Each row below holds a small network's activations on one input, seen along a few directions.
In each table, some parts of the input vary, and every possible input appears once, in random order.
Descriptions start from the smaller parts, as in this example, which fits no table here: one of 6 places along a line, together with either a single point or one of 11 places along a line or (one of 3 separate values, together with one of 8 places around a ring).
Shared parts are said once, and a part with two or three values counts as separate values.

A family of inputs:
row 1: [ 33  -6  25  13 -13 -17  19  20 -17  -6  -5 -26  -2]
row 2: [  0  -7 -54 -32  26  43 -39 -20  66  24 -14  48 -46]
row 3: [-59  21  10 -20  11 -11   7 -12 -22 -14  21  11  22]
row 4: [ -7 -24  11  -5  16 -27 -13  15 -11  -2  -5  -7  15]
row 5: [ 25 -21  -5  16  -3   2 -10   6   9   8 -15  -9   0]
row 6: [-27  -6   7  -3  11 -22 -15   3 -18  -8   6  -5  24]
row 7: [-27  28  -7   3  -9  22   9 -21  -3  -1  14  11   6]
row 8: [  4  -1  -8  19  -9   9 -12  -6   2   4  -3  -6  10]
row 9: [ 35  -9  32   0  -7 -20  38  20  -9  -8  -3 -15 -17]
row 10: [ 14  12  23  16 -19 -11  20  11 -25 -11   7 -24   7]
row 11: [ 26 -24   2   2   3  -1  10   7  18   5 -12   1 -17]
row 12: [-14  39  26   3 -20   0  45  -3 -31 -17  25  -9   5]
row 13: [  2  23 -80   7 -11  65 -65 -35  43  30 -13  27  -4]
row 14: [ -6 -25  19 -19  22 -30   5  16  -2  -3  -3   3  -1]
What do these inputs look like to the network?
> either one of 2 separate values or (one of 3 separate values, together with one of 4 places along a line)
A walk changes only the place on the line of 4. It starts at row 3 and steps to row 6. List the rest of the walk in order.
> row 4, row 14
Which other rows belong to the same alternative as row 2? List them by row number.
> row 13

A family of inputs:
row 15: [-46  43 -16  -8  -6  23  -1 -27  -7  -4  21  18  11]
row 16: [ 21 -40  25 -12  20 -33  10  25   5  -3 -12  -6 -14]
row 17: [-15  -7 -45 -20  21  26 -43 -18  40  18 -10  33 -14]
row 18: [ 39 -49  31  11   8 -44   4  35 -11  -3 -19 -29   5]
row 19: [ -5  -8 -55   5   7  31 -63 -19  33  23 -16  18   6]
row 20: [-35  41 -25  16 -20  28 -19 -28 -14   0  15   2  29]
row 21: [-39  30  13 -14   0   0  26 -11 -17 -13  23  10   5]
row 22: [  9   3  60  23 -20 -45  46  26 -59 -25  13 -45  29]
row 23: [ -7 -20 -16 -26  27   2 -16  -2  31   9  -8  26 -20]
row 24: [-10  11  53   1  -7 -35  51  16 -44 -25  20 -22  11]
row 25: [ 89  -4 -27  26 -30  46   4   1  44  23 -27  -6 -48]
What do these inputs look like to the network?
> either a single point or (one of 2 separate values, together with one of 5 places along a line)
